These are the activations of a small neural network, seen along a few directions. Each row is one input.
Each table varies a few parts of the input and shows all the possible inputs, shuffled.
Descriptions start from the smaller parts, as in this example, which fits no table here: ring(5) and (point or ring(9) or (values(3) and line(6))).
Shared parts are said once, and a part with two or three values counts as separate values.
In the rows, zero is written as 128.

Other details of the inputs vary at random and push rows far along two fixed directions, the same in every table; ignore that.

Rows:
R1: [205  91 163 147 168 121 153 132 156  85  15  84 146 153 163]
R2: [ 55 149 140 176 157 169  81 182  89 178 141 193 142  52  66]
R3: [149 129  62 101 133  79 138  44 142  77 169  62 101 144 114]
R4: [222  37 133 121  84 150 104 124 157  49 143  70 143 207 220]
R5: [ 63 170 147 140 102 127  93 173  55 182 112 212 125  43 114]
R6: [120 102 188 174 178 137 102 228  97 150 142 155 123  93 203]
R7: [107 144  34  52 132  82 134  77 123  91 213 127 150 132 132]
R8: [ 63 166 135 136 128 127 101 183  74 146 105 219 114  26 111]
R9: [196 114 174 152 140 145 159 112 179 129  43  71 110 174 153]
R10: [138 116  65  52 130  87 157  85 139  77 192  85 119 175 117]
R11: [144 115  62 139 141 127 110  45 130  85 196  91 162 184  90]
R12: [ 90 158  60 105  96  96 118 114 103 103 189 152  97  96  78]
R13: [172  88 124 131 124 159 124 104 182  59 104  57 155 244 113]
R14: [111 182  48  99  66 122 121  62 134 114 203 129 103 155 107]
R15: [110 121 189 145 143 152 153 204 122 208  74 182 133 105 154]
R16: [118 127 189 193 147 142 138 160 128 202  52 164 122  71 149]
R17: [204  73 202 163 172 164 132 132 164 105  67  97 166 205 135]
R18: [ 87 143  72  83 115  86 124 111 103 155 192 155 160 104 128]
R19: [193 115 189 138 141 138 162 123 171 107  44  45 106 155 141]
R20: [199  88 155 162 136 115 142 126 146 117  34  79 164 160 159]
R21: [ 69 141 104 120 127 125  91  75 134 134 224 154 131 120  88]
R22: [ 87 181  82 107  74 113 124 109 121 118 190 136 104  95  82]
R23: [114 142 210 126 147 159 153 207 136 206  75 171 102 105 144]
R24: [109 140 204 106 147 154 159 206 125 177  96 145 101  83 124]
R25: [ 76 169  69 130  73 125 125  84  93 148 183 168 119 121 116]
Description of these inputs: values(2) or ring(5) or (values(3) and ring(6)).
- What sort of input is R9? => values(3) and ring(6)

Rows:
R26: [108 134  72 114  96 114 103  89 112 109 197 130 134 133 131]
R27: [137 151  87 118 104 111 137  64 137 110 139  98 114 145 112]
R28: [189 116 123  95 122 123 175 128 166  80  60  69 133 216 137]
R29: [182  92 174 116 149 134 161 162 153 110  69  81 128 183 164]
R30: [114 171  70  90 114  87 145  76 126 110 170 106 106 117 106]
R31: [129 150  84  94  94 112 140  83 140 113 142 109 125 159 114]
R32: [ 82 167 115 108 113 119 142 139 108 164 142 172 111  77 102]
R33: [ 80 149  90 116 115 103 105 101  95 144 197 162 129  75 131]
R34: [110 133  79 106 118 103 124  69 127 126 196 122 125 118 139]
R35: [ 78 155  99  99 120 106 125 109 109 157 212 150 115  80 126]
R36: [132 112 203 147 144 153 136 195 128 173  74 146 121  98 148]
R37: [128 116 198 171 145 168 119 199 125 155  77 162 124 115 135]
R38: [ 82 142 113 115 129 116 115 168  90 150 168 177 121  65 128]
R39: [136 103 165 165 160 148 108 153 128 124  92 137 155 122 116]
R40: [144 108 160 130 160 122 147 166 133 141  93 130 122 115 153]
R41: [132 127  88 121 114 112 115  78 122 100 167 112 144 150 143]
R42: [190  95 139 123 114 149 139 122 158  83  95  80 138 216 159]
R43: [ 80 146 125 110 121 129 119 156 102 158 174 178 109  71 130]
R44: [127 129  91  97 101 123 124  96 129 106 180 117 123 155 141]
R45: [107 131  73 103  94 106 111  95 111 107 198 132 131 129 136]
R46: [ 54 162 149 148 132 132 106 158  95 207 181 198 112  28 112]
R47: [112 158  82 126 124 112 116  57 130 112 170 110 123 126  68]
R48: [ 93 118 170 173 173 149 106 158 122 171 117 173 132  65 102]
R49: [112 134  78  98 126  97 129  78 125 125 195 122 121 115 140]
R50: [178 125 114 116 104 135 152 100 157  97  86  84 136 204 125]
R51: [136 108 190 147 149 136 134 199 113 153  65 159 132  90 157]
R52: [132 114 191 181 157 151 114 188 115 157  66 159 142 101 138]
R53: [ 84 134 157 171 136 148  98 191  96 170 125 192 130  64 119]
R54: [ 80 178  82 135 116 116 115  77 113 147 171 144 106  80  88]
R55: [128 139  86 116 120 128 127  70 139 100 147 104 139 173  76]
R56: [ 97 153 162 161 131 149 128 167 113 179  90 179 118  89  94]
R57: [130 113 191 133 149 150 142 219 120 151  76 158 115 106 149]
R58: [114 162  71 100  99 100 136  62 130 115 165 108 109 119 109]
R59: [180  84 173 148 145 167 125 152 163  89  70  94 149 197 128]
R60: [197  90 135 146 144 138 137 102 168  90  86  69 146 208 154]
R61: [146 109 164 155 147 141 130 150 135 149  93 133 129 119 147]
R62: [196  95 130 107 140 116 149 127 146  72  83  72 151 199 169]
R63: [176 101 119 107 112 117 135 133 139  81 113  92 141 184 160]
R64: [134 137 188 147 140 135 158 189 131 158  39 144 107  82 125]
R65: [127 124 103 125 135 128 114  78 143 107 182  98 142 161 104]
R66: [166  91 121 139 130 141 112 119 147  74 115  91 159 193 123]
R67: [137 118 171 157 145 155 125 156 136 151  99 123 131 134 136]
- Changing only one part turns R61 into R60. The same change can be made to R26. Which row results? => R53
- What do these inputs look like to the network? => line(6) and (values(2) or ring(5))
- Which other rows does R27 become when the values(2) part takes its other values? List them by row number. => R50
- Which other rows does R44 become when the line(6) part takes its other values? List them by row number. => R37, R42, R43, R57, R59
- Which other rows does R64 become when the line(6) part takes its other values? List them by row number. => R27, R30, R47, R54, R58

Rows:
R68: [168 114 165 132 136 135 160 137 158 137  84  99 112 153 162]
R69: [ 68 175  96 113  97 110 122  92 105 181 191 171 104  61 123]
R70: [167 140  66 113 111 102 140  29 147  82 143  60 143 194 125]
R71: [125 149  61 117 104 120 114  49 135  84 184 104 135 164  90]
R72: [ 81 145 107 104 136 116 122 148 106 139 171 163 132  94 101]
R73: [103 118 177 161 161 155 115 168 131 162 100 165 135  89  93]
R74: [126  65 212 188 165 170  82 233 100 155 102 181 162  88 192]
R75: [123 157  69 104  73 116 128  71 131 112 171 110 115 155 123]
R76: [117 133 160 132 156 116 140 181 116 159  84 156 111  65 140]
R77: [116 130 182 143 138 148 131 218 110 145  56 175 120  97 115]
R78: [205  98 145 118 123 116 165 127 150  82  32  77 142 192 162]
R79: [ 80 144 140 145 159 129 108 128 115 171 158 159 121  54  94]
R80: [172 111 162 156 162 132 146 130 154 125  59  92 127 151 139]
R81: [128 145 114 113  93 138 129 117 137 115 148 123 120 167 118]
R82: [127 156  54 120  96 106 119  43 129  92 171  96 131 152  96]
R83: [200  87 178 119 140 145 164 139 177 103  76  61 128 208 159]
R84: [142 119  98  89 139 105 141 107 134  92 153  96 127 148 130]
R85: [ 72 150 133 121 127 147 124 155 114 177 178 173 116  96 108]
R86: [174  53 166 162 146 151  92 171 122 100 126 126 168 171 192]
R87: [ 67 171  74 112  98 103 116 117  90 143 174 174 111  61  97]
- What do these inputs look like to the network? => values(2) or (values(3) and ring(6))
- Which other rows does R69 become when the values(3) part takes its other values? List them by row number. => R70, R78
- Which other rows does R76 become when the values(3) part takes its other values? List them by row number. => R68, R80
